Each row below holds a small network's activations on one input, seen along a few directions.
Each table varies a few parts of the input and shows all the possible inputs, shuffled.
Descriptions start from the smaller parts, as in this example, which fits no table here: values(3) and (point or ring(9) or (ring(5) and line(6))).
Shared parts are said once, and a part with two or three values counts as separate values.

Other details of the inputs shift rows strongly along three fixed directions, in all tables alike. That doesn't count.

A family of inputs:
R1: [-15  15  15  17  30   3  23  25  22  32  -4  15]
R2: [ -6   4   8  -2  42 -10   9  10   5  -5  -1  27]
R3: [-12   2  13 -11  35 -12   4   2  -2 -10  -1  26]
R4: [  8  15  -6   6 -25  21  31  15   8  17 -12 -16]
R5: [-9 17  1  7  5  6 17 18 16 23  0  2]
R6: [-19   6  28  13  37  -1   9  15  12  21  -1  27]
R7: [ -5 -18  21 -16  37 -18   7 -10   7 -22  12  33]
R8: [ 17 -12 -37 -69 -31 -22  -4 -27   4 -55  42 -14]
R9: [  3  15 -28 -25 -53  12  -3 -18 -10  -8  -6 -45]
R10: [ 14 -10   2  47  -9  12 -37  -7 -36   0 -25  14]
R11: [ 10  -3  -9 -13 -23   9  15  -6  11   2  -2 -23]
R12: [-12  -9  18   5  42 -13  -3   3  20  11   8  21]
R13: [ 11  14 -37 -16 -46  14  -2  -5  -5  -4  -5 -42]
R14: [ -3  13  -7   0 -12  16  13   1  12  23 -24 -34]
R15: [  8   7  -8   5 -23  19  28  12  13  18 -13 -22]
R16: [ 12  10 -13  -8 -25  12  23   7   3  -1   2 -11]
R17: [-14  -1  17  21  43  -5   7  18  22  25  -2  22]
R18: [ -5  16   1   8 -21  -8  13  28  -5  16  -1 -43]
R19: [  0 -16   2 -57  36 -38   4 -11   2 -58  45  47]
R20: [  3   1   7  11  10  12  32  17  19  21 -13  -2]
R21: [ -3   6 -26 -71   6 -28  -1 -15  -5 -53  37   8]
R22: [ -1   5 -17 -17 -24   1  -5  -6  12   5  11 -25]
R23: [ 16 -27  -2  30  -9  -1 -56 -27 -34 -15 -15   8]
R24: [ 14 -27  -6  38 -12  -3 -60 -15 -30 -11   4  19]
R25: [-16  -2  11 -20  28 -18   0  -6  14  -8  21  19]
R26: [ 21 -27   9  28 -18   6 -39 -21 -42 -23  -2  25]
R27: [  4 -13  19  55 -10  16 -43  -7 -32  15 -15  18]
R28: [-16   9   9  -8   9   0  10   0  17  13   6  -4]
R29: [-19  11  22   7  33   6  24   6  16  25 -24   1]
R30: [ 13 -21  11  47 -11 -18 -50   4 -48 -12   1  -4]
R31: [ -1  17 -14   1 -15  16  15  10  10  18 -19 -27]
R32: [  3   4  -2 -14 -25  12  20  -9   5   1  -3 -20]
Description of these inputs: values(2) and (point or (values(3) and ring(5))).
- The inputs of R8 and R11 match in every part but the values(2) part. If R5 is changed in the same way as R8 into R11, which row does it become? => R1
- Which other rows does R10 become when the values(3) part takes its other values? List them by row number. => R4, R5

A family of inputs:
R33: [  2  -9  -1  -3   3  -1 -27 -23 -12 -18  11  30]
R34: [  3   4 -16 -21 -12   2 -10 -14 -10 -19  -7  -8]
R35: [  9   5 -23 -56 -24 -23  10  -6  -9 -45  35 -21]
R36: [  7 -15   3  10  10  -2 -10  -6   7  -2  10  24]
R37: [  7  18 -17  -1 -34  10  17  15  -9   6 -14 -34]
R38: [  3 -26  27  21  25 -18 -22  -2 -23 -20  12  41]
R39: [ -8  -5  26  36  -4  24  -2  -6  -6  29 -31   4]
R40: [ -9  24   0 -16 -23  23  36   1  15  25 -23 -40]
R41: [  5   8  -7  -5 -20   0   1   5  -7  -9  16   2]
R42: [  0   6   4  37  -2  28 -12  -4 -10  24 -33   6]
R43: [-20  -4  26  37  43 -15 -28  22   0  26   3  22]
R44: [  9   3 -12  23 -20  25   6   5   7  26 -19 -17]
R45: [ 17 -31  -2  -7   2 -16 -25 -21 -12 -33  13  10]
R46: [-26  13  19 -36  83 -21  73  35  67  19   1  18]
R47: [  7  17 -11  24 -30  21   5  16 -14  18 -16 -20]
R48: [  2  -3 -16 -45 -15  -9  21  -7  24 -17  28 -13]
R49: [-12  -6   1   2  18 -29 -34 -10  -7 -11  15  -5]
- What do these inputs look like to the network? => values(2) or (values(3) and ring(5))
- Which other rows does R37 become when the values(3) part takes its other values? List them by row number. => R34, R46

A family of inputs:
R50: [  9  35 -19 -18 -22  19  70  42   9   9 -15 -25]
R51: [-27   9  15 -25  70 -25  33  18  45  18  20  12]
R52: [ 20  -8  12  37 -21  29 -28 -18 -50  -6 -41  -1]
R53: [  1  -3  12  49  44 -30 -29  30 -27 -10  20  48]
R54: [-10   9  29  52   3  51  31  10  36  72 -50   6]
R55: [  9 -36  19  44  19  -9 -44 -28 -27 -14 -22  22]
R56: [ 11 -22   5  19  -4   9 -35 -22 -40 -27 -28  20]
R57: [  3  -6 -60 -87 -35 -34 -27 -32   0 -62  64 -28]
R58: [ 11  -8 -65 -89 -38 -32 -38 -23   7 -54  64 -23]
R59: [ -9  14  22  48 -10  58  36   8  32  68 -50  -7]
R60: [ 31   2 -32   8 -41  -2   5   4 -17 -21   5 -24]
R61: [ -7 -36  28  -8  83 -45 -22 -14  11 -33  13  56]
R62: [ 26 -38  33  63 -21   1 -23   1 -39  -3 -18   3]
R63: [ 11 -12  24  73 -37   3 -42  19 -50  15  -5  -5]
R64: [ 26 -10 -49 -20 -24 -26 -26   5 -15 -46  52   0]
R65: [  8 -35  17 -45  38 -37  13  -4  11 -54  61  73]
R66: [ 11 -22  24  83  -5  21 -57 -10 -35  34 -33   3]
R67: [-46  36  28  -4  64 -13  38  48  49  55  -5   4]
R68: [  1  38 -21 -40 -48  43  54  -6  37  23  -2 -39]
R69: [-18  12  34  -7  65   2  49  16  15  13 -28  25]
R70: [ 16 -11  -2  25 -32  30 -17 -35 -16   7 -11  12]
R71: [-15  12 -25 -37 -20 -28 -29 -15 -17 -34  37 -17]
R72: [ -5   4  17  76 -19  12 -54  -4 -47  32 -28 -11]
R73: [-18  13  39 -43  56 -17  92  51  34   6   3  20]
R74: [-40  64 -17 -31 -23   9  53  36  41  47  -3 -69]
R75: [-12  35 -11 -18 -37  48  66   1  46  45 -19 -37]
R76: [ 13   4 -34 -48 -50   6  -5 -28 -27 -43   1 -27]
R77: [ 20 -10 -16   7 -65   6 -11  13 -14   2  18 -40]
R78: [ -2 -15  20   0  45  -4  -4   2  -6  -1 -25  43]
R79: [  2  11 -29 -40 -40  -1  15 -23   6 -19   4 -51]
R80: [ -6 -29  21 -17  69 -28 -18  -9  -8 -42   1  65]
R81: [ 14  -3  18  56 -20  27 -13 -15 -22  27 -44 -27]
R82: [-19 -25   2 -48  79 -51 -15   0  33 -32  46  48]
R83: [ 29  -2 -42 -34 -28  -5  10  -7   0 -46  47  23]
R84: [ 18   2 -31 -11 -65  36 -11 -25   4   8  -4 -16]
R85: [-11  -5  33  46  41 -19 -51  -2 -33   3   0  31]
R86: [-17  29 -26 -15 -37  22  28  17  36  42  -8 -65]
R87: [-52  39  20 -31  67 -23  49  44  58  38  11   2]
R88: [  3 -26  24  25  47 -13 -22  -9   4   3 -19  32]
R89: [ 21  -5 -19   6 -50   8 -21 -36 -26 -16 -11 -38]
- What do these inputs look like to the network? => line(5) and (values(2) or line(6))
- The inputs of R57 and R71 match in every part but the line(5) part. If R66 is changed in the same way as R57 into R71, which row does it become? => R85
- The inputs of R80 and R87 match in every part but the line(5) part. If R69 is changed in the same way as R80 into R87, which row does it become? => R72
- Which other rows does R77 become when the values(2) part takes its other values? List them by row number. => R64
- Which other rows does R53 become when the line(5) part takes its other values? List them by row number. => R50, R60, R64, R83
